Each row below holds a small network's activations on one input, seen along a few directions.
Each table varies a few parts of the input and shows all the possible inputs, shuffled.
Descriptions start from the smaller parts, as in this example, which fits no table here: one of 8 places around a ring, together with either a single point or one of 11 places around a ring or (one of 3 separate values, together with one of 4 places along a line).
Shared parts are said once, and a part with two or three values counts as separate values.

Other details of the inputs vary at random and push rows far along two fixed directions, the same in every table; ignore that.

Table:
x1: -1.64  -0.42  -0.27  -1.08  0.72  -0.64  -2.24  -1.07  -0.80  -0.06  -0.84  0.71  1.98
x2: -1.84  -0.85  -1.36  0.21  -1.15  -2.95  -1.82  -1.22  -0.23  0.62  -0.55  -0.89  0.89
x3: 0.00  1.67  0.56  0.80  0.53  -1.34  1.68  -1.56  2.26  -0.23  -1.32  -1.26  2.95
x4: 0.24  1.26  0.87  0.36  3.03  -0.70  -0.34  -2.08  0.22  -0.06  -0.44  -1.68  0.42
x5: -0.36  0.28  0.90  0.77  2.18  -0.65  -0.61  -2.23  -0.48  0.40  -0.45  -1.05  0.47
x6: 0.33  0.80  0.79  1.40  -1.56  2.15  2.83  2.72  1.44  -0.97  -0.02  1.22  1.05
x7: -1.92  0.03  -1.73  0.72  0.84  -1.58  -0.88  -1.97  -0.32  1.18  -1.16  -1.69  0.25
x8: -0.71  0.50  0.74  -1.92  1.53  -0.72  -1.42  -1.47  0.42  -1.10  0.31  0.23  1.57
x9: -1.04  -0.31  0.47  -1.37  0.78  -0.36  -1.73  -1.51  -0.35  -0.44  0.02  0.47  1.86
x10: -0.13  1.32  0.96  -1.61  1.68  0.29  -1.11  -2.01  -0.36  -1.09  -0.22  0.16  1.38
x11: 9.74  0.28  -2.99  3.20  -4.43  -4.12  1.01  7.85  -3.02  3.45  -2.36  2.86  -3.87
x12: -0.94  -0.31  -0.35  0.78  0.44  -1.28  -1.30  -2.23  -2.01  -0.39  -2.23  -1.22  0.64
x13: 6.38  0.95  -1.01  3.40  -2.39  1.33  2.32  7.71  -2.59  -1.24  -0.38  2.33  -3.93
x14: -1.66  0.53  -1.07  1.81  -0.41  -2.09  -0.18  -1.33  0.59  0.34  -3.29  -0.59  2.43
x15: -2.41  -0.81  -0.23  0.00  0.00  -0.69  -1.35  -1.41  0.75  1.96  -0.35  -0.86  -0.88
x16: 5.85  1.23  -1.08  2.00  -2.66  2.28  3.49  8.65  -1.88  0.79  0.54  2.88  -4.11
x17: -1.10  0.43  -0.63  0.28  0.22  -1.07  -2.44  -1.69  -1.55  -0.75  -1.37  0.12  1.05
x18: 3.17  2.27  -1.41  1.16  0.90  -3.58  -0.33  0.52  -1.03  2.74  -2.42  -0.87  -0.79
x19: -2.49  -2.04  0.88  -0.83  -1.65  6.83  2.07  2.47  2.44  -2.48  5.37  0.03  -2.61
x20: -1.28  -0.30  -0.88  0.00  -0.05  -1.35  -2.69  -0.60  -1.05  -0.60  -0.79  0.12  1.38
x21: 0.19  -1.16  -3.72  2.39  -0.76  -7.14  -3.99  -2.35  -1.01  4.03  -4.36  -1.22  0.29
x22: -0.80  0.16  0.59  -1.04  0.82  -0.78  -0.57  -1.53  1.69  1.51  0.21  -1.61  -1.26
x23: -3.80  -1.01  2.02  -2.53  1.51  5.53  0.21  -1.69  0.95  -3.22  3.13  1.18  1.09
x24: 0.71  0.00  1.06  -1.91  -1.11  0.55  1.76  1.98  1.36  -1.39  3.01  0.68  -1.25
x25: -1.84  -2.61  -1.22  -0.17  -0.13  -0.65  -0.80  -1.76  1.53  1.13  0.64  -0.02  -0.18
x26: 0.63  -0.84  0.37  -1.32  -1.89  1.07  1.67  2.22  0.60  -0.77  2.52  0.98  -0.92
x27: 1.28  -0.11  0.46  -0.11  -1.54  1.74  1.18  2.59  0.79  0.88  1.76  0.24  -3.00
x28: 0.53  -0.28  1.29  1.07  0.77  2.51  1.56  1.56  -0.24  -1.34  1.01  1.13  -1.41
x29: -0.73  0.62  0.85  -1.14  1.06  0.31  -1.52  -2.23  -1.13  -0.32  -0.63  0.50  1.65
x30: 1.09  1.90  -1.78  1.77  1.06  -6.70  -2.56  -2.85  -2.06  4.88  -4.63  -1.77  0.94
x31: 2.01  -1.00  0.08  -1.19  -1.09  1.79  1.90  2.48  2.16  -0.71  3.16  0.80  -2.73
x32: 0.98  1.32  0.81  1.02  -1.49  2.00  3.33  2.27  1.77  -1.04  0.41  0.53  1.12
x33: 0.33  0.52  1.55  -0.91  1.83  0.13  0.03  -2.45  -0.80  -0.75  -0.48  -1.35  1.05
x34: -3.80  -1.80  2.66  -2.19  1.52  5.66  1.72  -2.17  0.88  -3.13  2.85  -0.29  0.58
x35: -2.03  -0.84  -0.73  -0.90  -0.53  -2.09  -1.15  -1.28  0.19  0.98  -0.22  -0.19  1.04
x36: -2.94  -1.35  2.56  -2.95  1.43  6.33  2.25  -2.30  0.85  -2.80  3.60  -0.61  0.86
Description of these inputs: one of 4 places along a line, together with either a single point or one of 8 places around a ring.
The inputs of x22 and x19 match in every part but the place on the line of 4. If x33 is changed in the same way as x22 into x19, which row does it become? -> x12
Which other rows does x25 become when the place on the line of 4 takes its other values? List them by row number. -> x11, x21, x31
Which other rows does x11 become when the place on the ring of 8 takes its other values? List them by row number. -> x5, x9, x26, x27, x29, x30, x36
A walk changes only the place on the line of 4. It starts at x18 and steps to x30. List the rest of the walk in order. -> x16, x7

Table:
x37: -2.11  -2.74  0.28  0.17  -0.48  2.85  -0.29  0.04  -0.14  -0.57  1.62  0.39  -0.86
x38: 3.47  1.78  -0.98  1.01  -1.33  0.90  0.98  4.67  -2.24  -0.69  -1.79  3.33  0.59
x39: -0.99  -2.11  0.26  -1.31  -1.28  1.79  0.19  -0.12  2.14  0.49  2.50  0.67  -1.43
x40: 1.16  1.45  1.27  -1.09  2.25  1.98  0.30  -0.38  -0.15  -1.07  1.82  0.74  0.24
x41: 0.96  0.93  1.71  -0.86  1.06  2.68  2.09  -1.11  -0.44  -1.31  0.81  -1.23  0.00
x42: -2.54  -0.90  -0.35  -1.35  -1.22  2.27  -0.61  0.75  -0.72  -1.39  1.78  1.16  0.74
x43: 1.15  0.81  1.87  -1.68  1.77  1.90  0.55  0.40  0.93  -1.22  1.87  0.43  0.70
x44: -2.20  1.27  0.74  -0.31  3.78  -5.14  -1.94  -7.78  -0.54  2.74  -2.77  -3.16  3.35
x45: -0.45  0.40  1.71  -0.19  2.02  3.82  -0.48  -0.47  -0.41  -2.93  0.74  0.72  0.30
x46: -1.87  -1.66  -0.84  -0.75  1.78  -5.27  -3.29  -5.30  0.49  4.14  -1.70  -1.63  0.63
x47: 5.45  2.42  0.10  1.54  -2.61  -2.56  2.04  4.00  -1.53  1.33  -2.45  1.45  -1.14
x48: 4.38  -0.74  -1.87  0.82  -1.17  -1.78  -0.72  2.85  -2.71  2.47  -1.87  0.55  -3.24
x49: -0.09  0.77  1.66  -1.45  0.72  1.82  0.23  0.12  1.44  -1.55  1.09  0.81  1.01
x50: 4.40  -0.12  -2.25  1.81  -4.06  -3.44  -1.08  4.53  -1.84  3.32  -2.45  1.91  -1.60
x51: -2.60  -1.01  0.63  -0.45  -0.12  2.34  -0.78  0.66  -1.21  -2.08  1.45  1.01  -0.40
x52: 0.68  1.42  1.24  -1.59  1.96  3.48  0.06  -0.99  -0.43  -2.10  1.41  -0.01  0.09
x53: -3.80  -1.02  2.43  -1.90  1.66  6.88  3.96  -1.06  5.18  -2.28  7.03  -1.34  -1.78
x54: 3.85  -0.37  -2.35  0.87  -2.97  -2.83  -1.28  4.00  -2.04  -1.12  -0.37  1.46  -1.13
x55: -3.50  -1.27  2.85  -2.08  0.78  6.40  4.26  -0.07  6.09  -2.19  6.62  -1.07  -1.79
x56: 4.44  1.75  -0.96  2.16  -2.36  -0.90  2.44  4.48  -2.88  0.62  -2.95  1.96  0.90
x57: -0.97  -0.96  0.79  -2.81  0.36  1.10  -0.22  0.51  0.59  -0.80  3.12  0.07  -0.60
x58: -1.37  -2.58  0.44  0.10  -0.01  2.92  -0.62  -0.12  -0.30  -0.56  1.81  0.06  -1.73
x59: 3.32  0.86  -1.29  -0.48  -0.87  -0.67  -0.80  3.43  -3.43  0.01  -0.90  0.96  -2.86
x60: -0.69  0.49  0.17  0.00  0.65  2.34  1.64  -0.47  1.82  0.00  1.49  -2.09  -1.98
x61: 3.38  0.42  -1.14  1.54  -1.46  -1.38  -1.69  4.23  -4.23  0.02  -2.08  1.60  -2.39
x62: 4.87  -0.27  -1.78  1.07  -1.03  -2.88  -0.22  3.00  -2.33  3.35  -0.96  1.57  -3.11
x63: -3.46  -1.92  -2.04  0.34  0.16  -3.98  -3.92  -4.81  -0.88  3.22  -2.98  -1.37  2.49
x64: -4.14  0.66  -0.02  0.55  3.91  -3.28  -3.93  -6.29  -1.30  0.63  -4.71  -0.99  4.23
x65: -3.02  -0.37  -0.47  -1.66  2.92  -3.95  -3.75  -4.92  -0.97  1.58  -0.82  -1.26  0.82
x66: -3.33  0.70  0.23  1.42  2.50  -4.06  -1.98  -6.18  -1.49  1.35  -4.65  -1.89  4.13
x67: -0.98  -0.35  0.27  -1.98  -1.13  0.74  -0.65  0.82  0.46  -0.77  1.85  0.39  -0.57
x68: -2.06  -0.04  -1.03  0.64  1.65  -7.04  -2.13  -6.81  0.01  0.70  -4.68  -2.88  4.16
x69: 2.81  1.58  -1.98  4.14  -1.52  -1.87  0.96  3.95  -1.16  1.82  -2.85  0.20  -1.65
x70: -1.74  -0.23  0.05  -1.71  -2.08  1.27  -0.63  1.45  0.16  -0.95  1.66  0.75  -0.05
x71: -1.04  0.77  1.17  -1.27  0.10  2.23  0.40  0.54  1.10  -1.58  0.42  1.32  1.81
x72: 0.07  -0.80  0.54  -0.67  0.64  1.35  0.26  0.09  1.60  -3.69  1.00  0.66  1.63
x73: -1.15  -0.06  0.28  1.64  0.42  2.31  1.02  0.26  1.36  -0.67  0.70  -1.62  -1.47
x74: 0.92  0.65  2.29  -1.28  0.62  1.07  2.60  -0.47  1.06  -0.43  1.67  -0.64  0.29
x75: -2.08  -0.12  -0.81  0.84  -0.72  2.19  2.00  0.72  2.14  0.07  1.24  -0.63  0.77
x76: -0.44  0.06  2.19  0.30  1.07  3.57  1.74  -0.67  -0.32  -2.44  0.81  -0.75  0.49
x77: -4.25  0.65  -0.47  0.52  1.60  -5.00  -2.00  -5.74  3.41  3.32  -2.39  -3.19  1.81
x78: -2.01  0.20  0.01  0.29  -1.21  1.54  2.16  0.99  3.62  0.28  1.45  -0.53  -0.01
x79: 5.25  2.38  -0.41  1.80  -3.09  -2.66  1.93  4.72  -2.05  1.56  -3.63  1.75  0.02
x80: 3.64  0.36  -3.07  3.38  -2.26  -4.31  0.92  3.17  0.42  1.02  -1.79  -0.19  -0.82
x81: -1.31  -3.15  -1.05  -0.11  -1.44  1.26  0.26  -0.65  1.71  -1.66  2.86  0.53  -0.59
The inputs of x56 and x63 match in every part but one. If x66 is changed in the same way as x56 into x63, which row does it become? -> x37
The inputs of x80 and x72 match in every part but one. If x53 is changed in the same way as x80 into x72, which row does it become? -> x40
Describe the family of inputs behind these rows. -> one of 5 places around a ring, together with either a single point or one of 8 places around a ring
Which other rows agree with x59 in the place on the ring of 5? List them by row number. -> x42, x51, x54, x57, x61, x65, x67, x70
Which other rows does x60 become when the place on the ring of 5 takes its other values? List them by row number. -> x41, x48, x52, x59

Table:
x82: 3.45  1.11  -1.41  1.17  0.44  -4.71  -0.64  -0.19  -0.20  2.51  -1.88  -1.08  -1.20
x83: 0.61  -0.66  -3.14  2.43  -2.91  -4.53  -0.95  1.03  0.14  4.40  -2.58  -0.88  -0.99
x84: -8.43  -3.32  1.15  -2.15  1.79  0.48  -0.35  -7.87  6.36  0.82  3.85  -3.35  1.44
x85: 2.75  2.50  -0.11  0.95  0.05  -3.27  -1.46  0.20  -3.09  -0.76  -4.78  0.97  3.30
x86: 2.20  -2.75  0.21  0.11  -4.03  5.51  5.29  7.12  3.56  -0.82  6.48  1.42  -5.30
x87: 0.43  0.22  -2.64  1.60  -2.34  -4.80  -1.93  1.68  -0.91  1.75  -3.30  0.66  0.70
x88: -6.84  0.74  4.33  -3.11  5.52  4.49  1.30  -8.35  2.33  -3.33  1.64  -2.50  4.91
x89: 3.16  0.52  -1.95  1.44  0.07  -4.87  -0.87  -0.14  -0.74  2.96  -1.98  -1.50  -1.89
x90: 1.73  1.24  -1.75  2.12  -0.20  -3.45  -2.23  0.74  -2.71  0.76  -4.59  1.29  2.00
x91: 3.77  4.79  0.84  1.22  2.00  -3.27  0.47  -0.30  -2.91  0.82  -4.67  0.16  2.99
x92: 0.01  -0.34  -2.97  2.31  -2.68  -4.49  -2.25  1.50  -1.69  1.80  -3.07  0.06  -0.13
x93: 4.51  1.31  3.02  -0.48  -0.30  8.36  5.89  6.72  0.71  -3.33  4.63  1.90  -4.26
x94: 2.14  -1.20  -1.90  -0.75  -0.03  -3.66  -4.94  0.25  -5.04  2.59  -1.67  1.13  -2.43
x95: 1.65  -2.66  1.66  -4.05  -1.39  8.44  1.19  5.90  -0.76  -3.82  7.58  3.68  -4.64
x96: 1.49  0.51  -1.97  2.67  -0.48  -2.80  -2.18  0.94  -3.41  0.62  -4.16  0.91  1.14
x97: 4.85  2.15  3.13  -0.49  -0.32  7.98  5.64  6.94  0.94  -3.33  4.65  1.97  -3.75
x98: -9.53  -2.79  0.51  -2.22  1.25  1.10  -0.79  -7.80  5.97  0.79  2.66  -3.16  2.71
x99: -7.94  -1.36  2.99  -2.77  3.56  3.50  -1.21  -8.36  1.43  -4.44  1.18  -1.67  5.38
Describe the family of inputs behind these rows. -> one of 2 separate values, together with either a single point or one of 8 places around a ring
The inputs of x99 and x85 match in every part but the choice among 2 separate values. If x89 is changed in the same way as x99 into x85, which row does it become? -> x82
Which other rows does x91 become when the choice among 2 separate values takes its other values? List them by row number. -> x88
